Each row below is a small network's average activation on inputs in which a field has the value named, seen along a few directions.
Values that are neighbours, or in one group, have similar rows; names and order tell nothing.
In the rows, zero is written as 500.
Random noise pushes rows far along 8 fixed directions. That doesn't count. These rows show it; they differ only by the noise:
[432 214 335 660 244 560 624 494 633 290 705 468 546 499 475 453 443 590
 911 601 486 654 359 331]
[784 560 321 426 404 669 289 295 687 744 424 586 500 289 482 421 469 512
 287 265 468 640 435 703]
[422 545 616 508 582 540 522 495 409 455 457 489 442 420 536 738 421 466
 532 548 491 368 624 325]
[451 408 499 259 606 573 668 494 596 515 538 574 388 572 522 583 459 437
 293 303 596 544 537 588]
[547 419 527 427 457 578 425 543 553 547 659 421 471 543 530 697 507 430
 622 382 496 473 304 537]
[678 493 335 391 443 700 291 323 699 782 422 588 326 321 443 592 533 404
 441 233 490 506 324 567]
[584 606 373 565 388 474 237 562 606 580 271 394 523 542 400 324 649 472
 537 576 450 536 346 472]
[488 695 468 561 508 577 376 425 625 613 224 564 377 315 390 661 487 404
 575 448 415 376 542 265]
[276 343 334 536 524 418 564 299 569 199 272 556 372 483 454 404 411 441
 671 428 693 411 654 232]
[560 603 529 519 432 440 294 533 628 450 507 362 612 568 484 614 475 392
 715 311 477 430 334 519]


Values of LED:
kalis: [746 577 442 634 310 779 364 476 497 723 658 509 533 222 491 565 503 623
 501 642 284 633 449 494]
rubad: [422 235 473 528 445 538 505 635 512 555 636 466 365 570 508 640 639 490
 881 539 437 456 199 350]
dokon: [480 688 615 460 521 335 324 596 493 371 350 363 571 672 443 484 527 362
 593 356 544 396 475 484]
fize: [331 556 666 520 739 348 483 506 333 538 495 432 398 627 562 686 538 362
 692 528 490 163 463 389]
vikiv: [480 364 516 758 377 505 499 320 245 244 734 555 497 285 559 622 423 552
 808 664 601 364 561 331]
retuz: [513 628 594 460 690 310 477 392 515 501 518 514 614 532 542 406 393 469
 415 209 534 404 610 789]
kope: [584 327 438 389 420 582 583 568 545 749 756 642 392 503 440 578 637 487
 391 433 549 643 266 711]
batov: [758 454 446 500 390 552 517 427 333 641 726 565 565 373 568 365 516 625
 145 623 518 678 518 834]
nuz: [361 413 403 562 526 515 631 472 568 433 306 583 465 463 460 399 478 537
 618 522 477 507 571 301]
lon: [336 607 446 462 615 393 418 291 689 561 244 581 334 567 403 424 534 341
 633 232 568 266 444 411]
LED is arranged as 3 separate groups.
List the group mates of vikiv, in the order listed.
Answer: kope, batov
List the group mates of nuz, in the order listed.
Answer: kalis, rubad, dokon

Values of GEMIK:
zabe: [350 369 427 613 497 501 488 499 312 379 345 436 386 501 497 336 574 582
 597 872 511 446 596 201]
tez: [510 542 493 571 419 547 489 583 635 552 464 486 536 474 433 569 512 521
 672 512 346 514 414 367]
toge: [413 344 519 574 434 632 634 579 470 509 626 501 409 439 530 653 511 537
 717 667 387 491 443 255]
lekar: [484 535 496 676 451 465 449 381 423 390 452 543 490 329 515 577 417 501
 618 596 528 390 640 363]
mut: [487 464 397 501 524 450 495 307 612 485 463 587 469 449 471 456 446 443
 602 279 564 446 504 521]
zasi: [584 692 497 459 481 411 350 501 572 431 334 443 615 557 479 412 490 429
 402 359 547 517 540 592]
mede: [395 597 626 516 582 477 605 585 429 560 470 519 440 512 440 568 544 491
 507 611 425 429 551 439]
rarad: [506 503 470 483 367 594 544 686 731 597 631 494 479 577 390 623 590 424
 670 405 420 620 213 477]
fum: [471 561 534 529 576 533 410 536 374 609 376 524 359 433 457 604 599 479
 402 670 532 404 534 404]
dodi: [530 626 553 567 523 445 458 490 478 548 487 472 593 485 509 512 452 524
 527 529 420 452 502 541]
GEMIK is arranged as 3 separate groups.
List the group mates of lekar, in the order listed.
Answer: zasi, rarad, fum
List the group mates of mede, in the order listed.
Answer: mut, dodi
